A small network was shown many inputs. Here are its activations along a few directions, one row for each input.
In each table, some parts of the input vary, and every possible input appears once, in random order.
Descriptions start from the smaller parts, as in this example, which fits no table here: one of 5 places around a ring, together with either a single point or one of 11 places around a ring or (one of 3 separate values, together with one of 6 places along a line).
Shared parts are said once, and a part with two or three values counts as separate values.
(in the rows, 128 means zero)

Other details of the inputs shift rows strongly along two fixed directions, in all tables alike. That doesn't count.

Table:
r1: [141  77 124 133 165 141 112 138 121  80 142 151]
r2: [ 97 157 146  99  96  86 131 133 123 178  97 101]
r3: [112 199 164 107 114 112 151 140 114 192  99  80]
r4: [128 175 139 125  90 121 158 136 132 182 113 126]
r5: [145  84 105 157 140 129 102 102 135  74 155 159]
r6: [128 107 143 115 164 142 126 129 117 113 134 103]
r7: [115 127 141 133 158 110  95 113 118 103 132 102]
r8: [152 110 109 142 122 121 116 145 125 121 133 196]
r9: [136 102 111 156  92 143 156 139 144  98 138 178]
r10: [134 144 161 100 194 132 107 122 100 156 124  64]
r11: [120 127 148 133 152 136 127 140 120  99 131 108]
r12: [150 129 107 168 102 122 123 145 137 103 142 206]
r13: [100 169 138 128  62  91 150 128 136 164 104 127]
r14: [133 103 108 116 147 173 138 121 143 120 140 105]
r15: [114 138 102 144  17  88 159 139 150 158 111 204]
r16: [135 146 129  88 193 165 116 107 122 161 129  51]
r17: [122 128 140 134 126 135 143 138 125 112 127 121]
r18: [141  81  88 127 169 157  95  88 143  92 154 124]
Description of these inputs: one of 3 separate values, together with either a single point or one of 5 places along a line.
- Which other rows agree with r12 in the choice among 3 separate values? List them by row number. => r3, r4, r8, r10, r16
- Change only the choice among 3 separate values in r18. List by row number the other rows that result. => r14, r16

Table:
r19: [117 156 184 112 193 111 103 128  91 133 117  54]
r20: [107 181 157 123  90  92 146 154 117 170  99 128]
r21: [155  84 127 162 172 123  83 124 116  57 155 166]
r22: [133 107 145 100 214 172 116 116 119 119 137  52]
r23: [148  76 112 151 162 126  86 111 125  63 153 159]
r24: [102 159 142 119  80  95 145 132 128 165 104 119]
r25: [157  88 130 165 173 126  88 130 112  57 155 171]
r26: [119 109 135 106 201 159 106  99 123 107 141  46]
r27: [116 137 175 108 201 116  92 112  99 123 126  48]
r28: [156  91 127 160 172 125  86 133 112  61 153 175]
r29: [108 151 175  99 188 112 100 117  99 143 117  42]
r30: [ 99 174 150 119  70  88 151 137 128 176  99 117]
r31: [153 104  70 155  60 157 165 141 163 117 143 223]
r32: [169  65  89 142 182 184 107 114 138  67 168 155]
r33: [127 128 146  92 196 168 128 119 117 142 129  44]
r34: [141 115 102 171  62 101 132 151 141 100 134 236]
r35: [104 186 157 123  76  88 154 157 118 178  95 131]
r36: [120 149 121 112  91 147 172 141 143 171 113 122]
r37: [132 129 136  94 200 172 119 108 120 140 133  45]
r38: [138 111 102 171  55 102 138 142 143 101 135 231]
r39: [102 193 164 123  74  85 158 155 118 180  92 124]
r40: [111 174 115 104  68 136 179 130 149 209 103 115]
r41: [141 114 106 176  59 101 136 149 141  99 136 233]
r42: [102 152 119 114  86 133 161 127 145 158 113 106]
r43: [115 133 171 108 199 115  91 107 100 124 126  43]
r44: [147  66  86 150 154 162 108 108 146  58 161 158]
r45: [155 104  66 151  64 151 157 135 165 122 141 223]
r46: [100 164 143 117  77  94 149 132 128 169 103 116]
r47: [156 101  65 152  66 152 158 134 165 120 144 222]
r48: [168  67  88 142 179 182 107 110 140  72 167 154]
r49: [151  74 118 157 172 127  81 111 121  57 158 155]
r50: [132 126 140  94 200 171 121 112 119 139 135  45]
r51: [125 128 145  98 180 165 138 121 122 142 129  59]
r52: [104 163 143 119  87  95 141 136 126 165 106 119]
r53: [114 135 168 102 203 117  88 110  99 128 124  41]
r54: [100 164 139 113  80  96 145 136 129 172 101 119]
r55: [145  79 110 147 159 127  87 115 125  70 153 160]
r56: [ 99 175 151 117  82  92 148 142 124 176 101 117]
r57: [128 134 140  91 193 168 121 110 121 148 130  44]
r58: [134 124 132  95 206 168 110  99 121 144 135  46]
r59: [ 99 186 161 122  70  84 156 148 121 181  95 118]
r60: [105 174 153 123  84  90 145 148 121 169 102 126]
r61: [165  75  82 140 168 174 108 106 144  88 160 157]
r62: [104 167 152 124  86  94 146 137 123 163 106 121]
r63: [111 159 121 113  64 140 190 147 147 184 106 132]
r64: [138 112  98 167  59 104 134 145 144 103 134 234]
r65: [117 166 116 103  80 137 174 133 146 194 107 114]
r66: [ 99 165 140 113  80  95 145 136 127 173 101 117]
r67: [153  84 124 158 172 124  83 126 116  61 156 166]
r68: [167  62  95 144 182 181 112 117 136  65 166 154]
r69: [137 109  93 166  55 103 133 141 147 104 133 230]
- What is each input in this table made of? => one of 3 separate values, together with either a single point or one of 6 places along a line or (one of 2 separate values, together with one of 5 places along a line)
- Changing only the choice among 3 separate values turns r40 into r61. The same change can be made to r31. Which row results? => r32
- Change only the choice among 2 separate values in r56. List by row number the other rows that result. => r62
- Change only the choice among 2 separate values in r21. List by row number the other rows that result. => r34
